Each row below holds a small network's activations on one input, seen along a few directions.
In each table, some parts of the input vary, and every possible input appears once, in random order.
Descriptions start from the smaller parts, as in this example, which fits no table here: one of 8 places around a ring, together with either a single point or one of 11 places along a line or (one of 3 separate values, together with one of 4 places along a line).
Shared parts are said once, and a part with two or three values counts as separate values.

Other details of the inputs shift rows strongly along two fixed directions, in all tables alike. That doesn't count.

Table:
R1: [ 0.70 -1.30 -0.32 -0.17 -1.24  0.47  0.74  0.03 -0.76 -1.07  0.14]
R2: [-0.08 -1.80 -0.22 -0.11 -1.26  0.15  0.60  0.59 -0.74 -1.27 -0.85]
R3: [-0.30 -1.74 -0.70 -0.79 -1.13  0.07  0.42  0.22 -0.92 -1.00 -0.91]
R4: [ 0.68  0.13  0.13 -0.20 -0.08  0.07  0.04 -0.31 -1.00 -0.56 -1.20]
R5: [-0.07 -1.76  0.01  0.09 -1.17  0.04  0.35  0.81 -1.03 -1.55 -0.44]
R6: [ 0.24 -0.07  0.15  0.31  0.17 -0.75  0.03  0.10 -0.25 -0.95 -2.15]
R7: [-0.89  3.08 -0.52  0.08  0.21  0.30 -1.57 -0.94  1.81  2.33  1.24]
R8: [-2.04  2.70 -0.33  0.41  0.63  0.27 -1.07  0.31  1.51  2.79  1.07]
R9: [ 1.43 -2.10  1.05  1.13  0.06 -0.13  0.61 -0.96 -0.98 -0.66 -0.69]
R10: [ 0.66 -1.31 -0.06 -0.05 -1.29  0.36  0.50  0.23 -1.14 -1.39  0.53]
R11: [ 0.20 -1.62 -0.58 -1.49 -1.31  0.34  0.39 -0.77 -1.47 -0.74  0.21]
R12: [-0.30 -0.04 -0.25  0.09 -0.81 -0.33  0.97 -0.39 -0.95 -0.51 -0.48]
R13: [-0.52  2.02 -0.98 -0.33  0.45  0.85 -1.00 -0.32  2.02  2.34  2.63]
R14: [ 0.33 -0.11  0.26  0.14  0.51 -0.39 -0.02  0.44 -0.67 -0.62 -1.99]
R15: [-0.77 -0.27 -0.14  0.40 -0.33 -0.82  0.88  0.32 -0.59 -0.49 -1.29]
R16: [-0.48  1.98  0.00 -0.91  0.65  0.83 -1.31 -0.42  1.58  2.39  3.03]
R17: [-1.35  2.95 -0.30  0.28  0.48  0.66 -0.88 -0.28  1.26  2.58  1.72]
R18: [ 6.31  0.40  4.32  4.75  9.30 -1.86  2.01  2.16  3.96 -2.05 -2.36]
R19: [-0.39  2.13 -0.02 -0.39  0.21  0.74 -1.31 -0.04  1.60  2.19  3.26]
R20: [-0.39 -2.00 -0.33 -1.27 -0.84 -0.07  0.30 -0.13 -1.22 -1.03 -0.80]
R21: [-2.04  2.76 -0.72  0.49  0.44 -0.24 -1.26 -0.31  2.15  2.26  0.97]
R22: [-0.51 -2.01 -0.03 -1.46 -1.16  0.01 -0.01  0.07 -1.68 -0.92 -0.49]
R23: [ 0.01 -0.02 -0.36 -0.02 -0.68 -0.47  0.56 -0.86 -0.75 -0.90 -0.84]
R24: [-0.44 -1.99 -0.05 -0.99 -1.79 -0.10  0.04  0.44 -1.74 -1.17 -0.31]
Description of these inputs: one of 2 separate values, together with either a single point or one of 5 places around a ring or one of 6 places around a ring.
- Start at R19 and move only the place on the ring of 6, one step at a time. The first step leads to R10. Which rows follow, in order? => R1, R13, R11, R16
- Start at R12 and move only the place on the ring of 5, one step at a time. The first step leads to R17. Which rows follow, in order? => R4, R7, R23
- Change only the place on the ring of 5 in R14. List by row number the other rows that result. => R6, R8, R15, R21
- Change only the choice among 2 separate values in R10. List by row number the other rows that result. => R5

Table:
R25: [ 0.92  4.07  0.25  0.12  3.61  0.45 -0.56  0.38  3.90  2.01  2.35]
R26: [ 0.62 -3.64 -0.12 -1.38 -1.45 -0.15  1.32  0.46 -2.23 -2.81 -1.97]
R27: [-4.03 -0.87 -2.50 -1.74 -5.33  1.02 -2.08 -2.40 -1.46  2.81  2.54]
R28: [-3.97  0.21 -2.15 -1.14 -4.28  1.39 -2.26 -0.65 -0.05  2.97  2.84]
R29: [ 0.84  4.31  0.70  0.72  3.47  0.24 -0.49  0.72  3.21  2.35  2.45]
R30: [ 0.78  0.13  0.59  0.75  0.65 -1.79  1.67  0.20 -1.33 -2.78 -4.79]
R31: [ 0.23  3.16  0.95  1.09  3.62  0.18 -0.81  1.47  3.69  2.55  2.56]
R32: [ 1.09  2.86  1.05  2.16  3.10  0.37 -1.27  0.15  3.93  2.68  2.63]
R33: [ 0.89 -1.83  0.68  1.82  0.97 -1.39  1.52 -0.26 -1.88 -2.08 -5.20]
R34: [ 0.12  3.14  0.93  1.50  3.45  0.54 -0.79  1.18  3.99  2.06  2.74]
R35: [ 2.00 -2.02  0.12 -0.01 -1.00 -0.18  1.77  0.33 -2.03 -2.86 -1.79]
R36: [-3.90 -0.88 -2.26 -2.55 -5.04  1.38 -2.19 -2.29 -1.25  2.92  2.26]
R37: [ 0.75  4.19  0.68  1.16  3.28  0.58 -0.43  0.50  3.55  1.97  2.64]
R38: [-4.59  0.04 -2.69 -1.91 -4.43  1.11 -2.13 -1.01 -0.47  2.86  2.91]
R39: [ 1.44 -2.49 -0.50 -0.91 -1.49 -0.59  1.95 -0.29 -2.79 -3.43 -1.92]
R40: [-3.68 -0.42 -1.51 -1.44 -4.32  1.02 -1.97 -1.77 -1.54  3.17  2.44]
R41: [ 1.55 -3.41  1.01  0.45 -0.94 -0.35  1.52 -0.37 -2.49 -2.71 -1.66]
R42: [ 0.12 -1.34  0.54  1.23  0.55 -2.00  1.43  1.00 -1.40 -2.66 -4.86]
R43: [ 1.02 -3.48  0.37 -1.11 -1.08 -0.35  0.93  0.83 -2.74 -3.09 -2.24]
R44: [ 5.99  0.56  3.67  2.56  7.55 -1.17  1.54  1.71  2.64 -2.37 -1.53]
R45: [ 1.81 -2.30  0.19 -1.39 -0.90 -0.31  1.33  0.11 -3.23 -3.56 -2.41]
- Changing only one part turns R41 into R34. The same change can be made to R44. Which row results? => R43
- Describe the family of inputs behind these rows. => one of 3 separate values, together with either a single point or one of 6 places around a ring

Table:
R46: [ 0.01  4.55 -0.02  0.63  1.57  1.71 -2.35  0.26  4.98  5.15  7.28]
R47: [ 6.75 -1.53  4.45  1.97  7.27 -0.84  2.86  2.03  1.81 -3.55  0.03]
R48: [-2.83 -2.42 -2.92 -5.80 -8.04  1.24  0.01 -2.01 -6.12 -2.12 -1.19]
R49: [ 4.63  0.51  2.72  2.03  6.17 -1.64  1.15  1.66  1.72 -2.30 -3.04]
R50: [ 1.32 -8.19 -0.93 -2.67 -5.38  1.15  1.63 -1.24 -5.89 -4.56 -1.68]
R51: [ 0.70  2.25  0.76  1.30  2.82 -0.79  0.64 -0.28  0.74  0.85 -1.09]
R52: [ 0.05 -6.03 -1.89 -2.70 -6.73  1.50  0.65 -1.25 -5.07 -2.45  0.50]
R53: [-2.68  5.28 -0.44  0.81  3.27  0.23 -2.95  0.13  5.87  6.05  3.49]
R54: [ 4.15  0.63  2.93  2.97  5.46 -1.29  1.76  2.37  1.26 -2.77 -3.28]
R55: [-1.76 -3.33 -1.75 -1.61 -4.84 -0.71  0.78 -2.49 -4.83 -1.47 -3.23]
R56: [-1.85  1.57 -0.01  1.12  0.74 -0.07 -0.30  1.03  1.60  1.59  0.13]
R57: [-5.22 -0.85 -3.10 -1.32 -7.59  0.61 -1.04 -2.69 -3.46  1.34 -0.34]
R58: [-2.98  5.31 -0.71  1.17  2.46  0.42 -3.10  0.00  6.02  5.60  3.64]
R59: [-2.16  6.12 -0.11  1.71  2.12  0.69 -3.35  0.39  5.10  4.94  3.26]
R60: [ 6.47 -4.15  3.50  1.23  4.97 -0.44  3.02  1.43 -0.19 -4.96 -1.52]
R61: [ 2.64  1.09  1.81  2.79  3.66 -1.20  2.30  0.79  0.51 -1.78 -2.99]
R62: [ 7.07 -3.17  3.66  1.69  4.73 -1.14  3.71  2.08 -0.65 -5.62 -0.99]
R63: [-6.02  2.99 -3.42 -1.24 -5.07  0.88 -3.21 -3.24  0.46  5.30  2.73]
R64: [ 0.01 -3.58 -2.17 -3.68 -4.25 -0.05  2.55  0.93 -4.66 -5.00 -1.41]
R65: [-3.14  5.36 -0.29  0.77  2.96  0.30 -2.58  0.67  4.91  5.97  3.37]
R66: [ 4.42 -1.48  2.82  1.64  4.45 -1.71  2.23  1.92 -1.08 -4.04 -4.58]
R67: [-4.67  1.86 -2.31 -1.32 -4.05  0.82 -3.68 -1.53  0.20  3.89  1.90]
R68: [-4.91 -2.77 -2.55 -1.48 -6.68  0.32 -0.72 -0.95 -3.24 -0.07 -0.98]
- Describe the family of inputs behind these rows. => either one of 2 separate values or one of 6 places around a ring or (one of 3 separate values, together with one of 5 places around a ring)
- Which of the alternatives is R52? => one of 6 places around a ring
